A small network was shown many inputs. Here are its activations along a few directions, one row for each input.
In each table, some parts of the input vary, and every possible input appears once, in random order.
A made-up example of a description, with smaller parts first: one of 3 separate values, together with either a single point or one of 11 places along a line or (one of 6 places along a line, together with one of 8 places around a ring).
Shared parts are said once, and a part with two or three values counts as separate values.
In the rows, zero is written as 128.

Other details of the inputs vary at random and push rows far along two fixed directions, the same in every table; ignore that.

A family of inputs:
r1: [177 163 110 130  57 137 117 161 107 136 171 106]
r2: [146 112 148 128 118 174 126 176 161 111  84 183]
r3: [ 63 140 129 158 163  62 128  42 131 133 140 107]
r4: [ 83 133 174  87 166  71 136  63 117 131 136  70]
r5: [106 105 180 115 160 148 122 145 173 112  71 162]
r6: [182 210 107 112  74 139 156 124  75 142 178  89]
r7: [185 189 105 124  72 112 154 129  88 138 188  90]
r8: [ 99 108 139 112 182  39 173  87 128 155 139 109]
r9: [ 60 146 128 142 178  76 141  34 110 129 140 118]
r10: [ 95 134 181 108 157 132 138 125 149 131  86 135]
r11: [165 134 109 122  76 197 105 185 117 118 125 146]
r12: [112  48 123 132 179 133 107 156 169 119  84 154]
r13: [146 135  95 118 128 105 133 132 100 139 175  93]
r14: [ 85 107 154 105 150  51 144  80 124 145 141  83]
r15: [172 148  67 122 103 102 147 139  75 145 201  95]
r16: [107  57 151 146 149 153 101 165 171 107  65 152]
r17: [ 97 122 148 110 182  45 166  86 131 152 142  98]
r18: [109  76 200 207 157 169  99 103 173 157  89 219]
r19: [168 150 117 123  75 205  98 186 122 109 124 138]
r20: [163 127  95 128 123  99 168 132 113 143 161 126]
r21: [115 134 157 123 135  87 147 118 135 137 123 117]
r22: [183 128  90 138  78 156 115 183 134 132 151 143]
r23: [100  73 159 128 152 143  95 156 175 105  82 140]
r24: [155 142  57 186  94 165 106 152 141 125 149 182]
r25: [ 95 129 163  92 180  73 165  68 115 132 134  91]
r26: [113  93 125 118 151  74 145 113 130 149 143 109]
r27: [175 166  94 117  92 155 121 150  81 124 152 111]
r28: [ 81  76 124 185 142 146 103 123 186 110  80 197]
r29: [175 199 101 103  81 144 123 134  64 126 192  77]
r30: [ 76 135 134 160 150 151 111  91 150 118  96 158]
r31: [121  91  76 193 128 155 114 146 163 122 114 203]
r32: [134 113 140 123 127 203  89 172 149 104  76 145]
r33: [151  96 121 138 131 148 135 170 165 122 111 161]
r34: [105 123 164 112 153 126 146 127 143 133  90 145]
r35: [ 51 151 127 137 177  74 142  29 108 143 134 111]
r36: [147 136 132 113 113 152 146 139 126 128 121 138]
r37: [173 173  93 121  83 165 126 148  76 130 151 103]
r38: [138 124 122 110 117 149 114 144 115 114 133 121]
r39: [179 123  96 141  69 173 107 196 122 116 138 149]
r40: [103 100 162 109 144 124 120 121 143 124 104 128]
r41: [148 118 151 125 120 182 120 165 160 101  89 160]
r42: [127 147 122 115 134  98 126 114  97 128 151  79]
r43: [139 133  96 119 150  94 132 115 103 136 159  88]
r44: [150 171  89 173  86 192  96 141 129 109 134 177]
r45: [101 140 159 100 133 118 127 101 123 134 123  90]
r46: [108  79 168 124 158 182  86 159 177  90  54 154]
r47: [103 126 151  99 135 110 136 100 121 138 126  99]
r48: [193 180  88 121  68 107 162 133  79 145 195 104]
r49: [112 128 150 122 140  77 158 117 128 142 129 120]
Description of these inputs: either a single point or (one of 2 separate values, together with one of 4 places along a line, together with either a single point or one of 5 places along a line).
Which other rows does r8 become when the place on the line of 5 takes its other values? List them by row number.
> r12, r15, r20, r26
Which other rows does r35 become when the choice among 2 separate values takes its other values? List them by row number.
> r30
Which other rows does r7 become when the place on the line of 4 takes its other values? List them by row number.
> r6, r33, r41

A family of inputs:
r50: [ 95  84 168 103 169 146 126 156 178  96  55 145]
r51: [ 97  86 143 168 146 150 103 125 159 123  93 179]
r52: [172 174  54 166  52 167 120 165 125 116 155 166]
r53: [ 97 106 123 158 156 144 121 130 171 109  84 180]
r54: [157 150 112 171  79 193 101 144 122 130 130 171]
r55: [160 127  63 160  93 155 122 155 130 123 150 163]
r56: [105  88 151 105 134 150 118 169 186  91  64 144]
r57: [160 211 132  87  89 103 152  90  42 154 194  42]
r58: [ 97  60 171 108 166 130 113 155 165 121  73 127]
r59: [172 191  83 162  54 185 117 142 107 128 156 159]
r60: [109 136 165  87 163 112 147 112 113 122 117  99]
r61: [166 156 137 107  76 196 114 177 132 109 106 135]
r62: [ 59 135 117 125 189  35 157  38 114 148 160  86]
r63: [ 93  86 209 109 161 152 102 133 168 110  65 126]
r64: [157 169  74 156  98 103 125 110  84 150 203 109]
r65: [102  86 155  89 170  79 140 107 119 134 124  74]
r66: [192 164  96 117  50 168 119 188 102 121 151 116]
r67: [128  74 145 103 164 154 128 169 156 110  80 142]
r68: [ 89 137 155  73 199  44 168  75  98 143 140  53]
r69: [ 63 134 135 138 182  34 142  33 116 142 158  82]
r70: [104  82 117 159 167 152 115 145 174 118  81 191]
r71: [ 90  46 132 160 169 132 105 129 176 121  83 171]
r72: [129  89 165 174 137 113 164 137 191 154  99 211]
r73: [181 177  74 163  75 189 118 158 106 127 154 181]
r74: [159 123  79 175  88 164 107 168 127 136 142 171]
r75: [153 141  83 172  80 158 108 154 129 126 140 164]
r76: [170 159  91  90  97 114 148 139  84 131 173  78]
r77: [ 84  88 130 145 184  70 127  74 135 138 143 112]
r78: [ 95 153 157  74 156  70 157  76  97 130 148  64]
r79: [104  91 143 167 142 150  94 124 166 120  99 177]
r80: [142 232  96 133 111  98 161  54  44 160 206  87]
r81: [ 94 139 100 125 186  53 163  51  93 150 171  93]
r82: [ 94  78 192 102 164 132 105 132 166 113  80 125]
r83: [104  63 176 111 167 131 107 157 172 116  79 125]
r84: [183 224  73  78  75  79 167 114  38 152 228  37]
r85: [157 150 121 176  80 189  95 143 131 127 133 168]
r86: [124  98 148  96 154  92 131 118 121 130 140  76]
r87: [194 153 115 116  61 185 110 193 102 125 140 134]
r88: [ 85 133 126 143 152 101 135  78 129 130 132 133]
r89: [176 131 123 119  81 167 108 191 140 107 121 127]
r90: [115 110 206  96 166  35 197  93 140 167 122 112]
r91: [169 159 144 110  95 202 119 173 123 115 105 142]
What do these inputs look like to the network?
> one of 2 separate values, together with either a single point or (one of 4 places along a line, together with one of 5 places along a line)
The inputs of r62 and r84 match in every part but the choice among 2 separate values. If r54 is changed in the same way as r62 into r84, which row does it become?
> r57
The inputs of r75 and r66 match in every part but the choice among 2 separate values. If r53 is changed in the same way as r75 into r66, which row does it become?
> r50
Which other rows does r76 become when the choice among 2 separate values takes its other values? List them by row number.
> r55
Which other rows does r91 become when the place on the line of 4 takes its other values? List them by row number.
> r57, r61, r63
A walk changes only the place on the line of 5. It starts at r80 and steps to r73. List the rest of the walk in order.
> r53, r70, r81
Which other rows does r83 become when the place on the line of 5 takes its other values? List them by row number.
> r63, r82, r86, r89
